These are the activations of a small neural network, seen along a few directions. Each row is one input.
Each table varies a few parts of the input and shows all the possible inputs, shuffled.
A made-up example of a description, with smaller parts first: one of 2 separate values, together with either a single point or one of 9 places around a ring or (one of 6 places along a line, together with one of 8 places around a ring).
Shared parts are said once, and a part with two or three values counts as separate values.

Other details of the inputs shift rows strongly along three fixed directions, in all tables alike. That doesn't count.
These rows show it; all are for the same input, with only those details redrawn:
.11	-.36	-.16	.57	.20	.13	-.68	.02	-.65	.15	-.46
.06	-.02	.11	.28	-.12	.22	-.30	-.09	-.41	.04	-.33
-.03	-.02	.06	.23	-.14	.23	-.24	-.09	-.38	.04	-.23
-.14	.05	-.32	-.11	-.04	-.06	.09	.08	.70	.04	.36
.58	-.24	-.06	.42	.26	-.23	-.66	.01	.37	.04	-.57
-.03	-.35	-.62	.24	.35	-.20	-.38	.20	.48	.17	.17
-.48	-.15	-.47	.13	.02	.20	-.09	.11	-.23	.16	.36

Table:
x1: .53	-.22	.01	.29	.22	-.24	-.54	.00	.32	.03	-.51
x2: -.41	-.12	-.45	.11	-.12	.10	-.03	.08	-.12	.10	.34
x3: .10	.42	.63	-.34	-.27	.11	.53	-.10	-.11	-.17	-.06
x4: .08	-.24	.10	.24	.11	.05	-.39	-.06	-.77	.01	-.44
x5: -.32	.02	-.18	-.30	-.08	-.03	.31	.07	-.11	-.11	.34
x6: -.01	.29	.51	-.14	-.22	.20	.35	-.09	-.37	-.03	-.07
x7: .46	.06	.21	-.16	-.06	-.31	-.02	-.08	.48	-.21	-.29
x8: -.09	-.14	-.30	-.17	.34	-.29	.06	.19	.41	.05	.31
x9: .47	-.20	-.08	.21	.11	-.31	-.41	.01	.43	-.02	-.36
x10: .50	.28	.34	.02	-.31	-.08	-.02	-.20	.64	-.12	-.28
x11: -.57	-.44	-.54	.30	.37	.17	-.29	.19	-.78	.31	.27
x12: .00	-.06	-.33	.07	.30	-.04	-.05	.21	.50	.16	.18
x13: .08	.51	.74	-.42	-.47	.16	.55	-.26	-.20	-.24	-.09
x14: -.16	.03	-.28	-.28	.00	-.17	.21	.06	.66	.01	.41
x15: .17	-.16	.02	.00	.06	-.15	-.07	-.01	-.26	-.15	-.19
x16: .49	.01	.38	-.27	.48	-.38	.00	-.04	.26	-.49	-.44
x17: -.14	-.28	-.46	.07	.35	-.20	-.10	.17	.33	.21	.36
x18: .14	.25	.52	-.25	-.33	.08	.28	-.22	-.37	-.25	-.22
x19: .45	.30	.47	-.12	-.15	-.05	.01	-.13	.62	-.10	-.32
x20: .49	.26	.43	-.07	-.34	-.10	.04	-.24	.53	-.13	-.30
x21: .17	-.16	.15	.10	.12	-.06	-.25	-.05	-.55	-.10	-.42
x22: -.53	-.04	-.34	.08	.06	.31	.04	.13	-.33	.19	.41
x23: -.47	-.10	-.25	.11	.14	.27	.06	.16	-.47	.24	.28
x24: .12	-.15	.04	.08	-.05	-.06	-.10	-.05	-.39	-.09	-.19
x25: -.05	.42	.68	-.23	-.45	.30	.40	-.26	-.50	-.13	-.11
x26: -.51	.35	.10	-.24	-.33	.40	.60	-.03	-.26	.11	.50
x27: -.46	.30	-.04	-.14	-.22	.40	.47	.02	-.16	.12	.46
x28: -.14	.02	-.25	-.25	-.08	-.16	.28	.01	.57	.02	.45
x29: -.06	-.29	-.49	-.07	.29	-.33	-.02	.16	.43	.07	.36
x30: .44	.27	.31	-.02	-.42	-.15	.07	-.21	.63	-.15	-.21
x31: .58	-.24	-.06	.42	.26	-.23	-.66	.01	.37	.04	-.57
x32: -.13	.20	.00	-.33	.06	-.11	.44	.14	.56	.01	.38
x33: .02	.28	.37	.10	-.31	.38	.06	-.16	-.39	-.01	-.14
x34: -.09	-.08	-.22	-.04	.24	-.13	.14	.17	.34	.16	.30
x35: -.06	-.05	-.17	-.18	.33	-.22	.21	.24	.35	.03	.27
x36: -.06	.18	.56	-.26	.17	.13	.14	-.12	-.81	-.45	-.39
x37: .12	-.29	-.12	.38	-.02	-.02	-.38	-.03	-.46	.06	-.25
x38: -.49	-.27	-.39	.29	.16	.26	-.16	.12	-.70	.29	.30
x39: .09	-.38	-.16	.35	.13	-.04	-.50	.01	-.61	.05	-.36
x40: .03	.05	.24	.02	-.35	.12	.05	-.18	-.47	-.11	-.16
x41: -.53	.22	.07	-.20	-.17	.33	.45	.02	-.41	.10	.38
x42: -.19	.19	-.01	-.39	-.03	-.14	.39	.04	.59	-.03	.43
The inputs of x31 and x10 match in every part but one. If x23 is changed in the same way as x31 into x10, which row does it become?
Answer: x26
The inputs of x20 and x1 match in every part but one. If x18 is changed in the same way as x20 into x1, which row does it become?
Answer: x21
What do these inputs look like to the network?
Answer: one of 2 separate values, together with either a single point or (one of 4 places along a line, together with one of 5 places along a line)
Which other rows does x33 become when the place on the line of 5 takes its other values? List them by row number.
Answer: x13, x17, x25, x38
Which other rows does x11 become when the place on the line of 4 takes its other values? List them by row number.
Answer: x14, x39, x41

Table:
x43: -.35	.23	.06	-.48	-.21	.01	.44	.03	.27	-.03	.43
x44: -.28	.13	-.26	.01	-.28	.25	.11	.05	.17	.06	.39
x45: .43	-.32	-.03	.51	.22	-.18	-.39	.06	-.12	.20	-.36
x46: .09	.20	.29	.11	-.09	.23	.09	-.10	-.42	-.01	-.21
x47: .78	.19	.48	-.05	-.23	-.29	-.06	-.26	.30	-.33	-.56
x48: .05	-.04	-.03	-.25	.21	-.27	.21	.04	.42	-.24	.16
x49: .14	.26	.55	-.32	-.28	.10	.40	-.10	-.38	-.17	-.20
x50: .27	.06	.23	.14	.14	.04	-.13	-.02	-.17	-.01	-.41
x51: .10	-.16	-.31	.25	.30	-.11	-.12	.17	.22	.14	.11
x52: .11	.00	-.11	-.09	.05	-.25	.09	.03	.40	-.25	.11
x53: -.30	.18	-.08	-.10	-.13	.22	.21	.08	.08	.06	.43
x54: -.32	-.28	-.26	.12	.31	.03	-.19	.08	-.47	.00	.04
x55: -.21	.01	.19	.13	-.02	.36	-.16	-.11	-.89	-.03	-.27
x56: .29	.28	.43	-.06	-.51	.08	.01	-.26	.21	-.12	-.40
x57: -.19	-.40	-.43	.36	.31	-.02	-.21	.18	-.44	.31	.13
x58: -.61	-.03	-.17	.01	-.10	.25	.22	.09	-.74	.21	.36
x59: .37	.09	.33	.06	.13	-.04	-.26	-.05	.15	-.09	-.48
x60: .36	.13	.44	-.06	.09	-.09	-.15	-.06	.12	-.18	-.50
x61: -.04	.00	-.24	-.06	.22	-.05	.00	.12	.50	.07	.24
x62: .11	-.21	-.38	.02	.29	-.35	-.16	.08	.77	.16	.20
x63: -.12	-.44	-.36	.23	.39	-.13	-.42	.11	-.48	.13	-.03
x64: -.11	-.07	-.36	.01	.07	-.03	-.10	.09	.43	.01	.15
x65: -.19	.01	-.36	.05	-.35	.10	.12	.02	.39	.18	.39
x66: .21	.24	.43	-.07	-.27	.04	.08	-.18	.14	.01	-.20
x67: .15	.36	.64	-.49	-.36	.03	.47	-.20	-.06	-.27	-.09
x68: .25	-.47	-.03	.69	.24	.02	-.75	-.07	-.76	.26	-.55
x69: .44	-.14	.06	.32	.24	-.07	-.50	-.01	.13	.03	-.43
x70: -.04	-.08	-.38	.08	.04	.01	-.13	.08	.44	.06	.16
x71: -.01	.01	-.01	-.24	.19	-.11	.32	.12	.12	-.12	.12
x72: -.61	-.05	-.33	.12	-.37	.43	.07	-.04	-.61	.21	.35
x73: .13	.29	.50	-.20	-.30	.03	.14	-.17	.14	-.06	-.20
x74: .07	-.12	-.17	-.11	.22	-.28	.03	.21	.37	.08	.12
x75: -.39	.19	-.15	-.23	-.24	.08	.28	.02	.19	-.14	.38
x76: .18	-.38	-.43	.31	.34	-.31	-.36	.20	.51	.26	.14
x77: -.51	-.13	-.19	-.16	-.01	.16	.27	-.01	-.85	-.03	.43
x78: -.05	.05	-.09	-.16	.20	-.10	.18	.14	.24	-.02	.12
x79: .14	-.11	-.33	-.03	.03	-.32	-.15	.06	.66	.00	.06
x80: .15	.26	.40	-.06	-.15	.18	.03	-.19	-.03	-.13	-.24
x81: -.12	.01	.32	.12	-.18	.27	-.13	-.22	-.87	.03	-.29
x82: -.38	.24	.15	-.47	-.12	.11	.60	-.01	-.08	-.22	.39
What do these inputs look like to the network?
Answer: one of 2 separate values, together with one of 4 places along a line, together with one of 5 places along a line
The inputs of x65 and x44 match in every part but the choice among 2 separate values. If x81 is changed in the same way as x65 into x44, which row does it become?
Answer: x55
The inputs of x58 and x50 match in every part but the choice among 2 separate values. If x79 is changed in the same way as x58 into x50, which row does it become?
Answer: x75
Which other rows does x54 become when the choice among 2 separate values takes its other values? List them by row number.
Answer: x63
Which other rows does x78 become when the choice among 2 separate values takes its other values? List them by row number.
Answer: x74
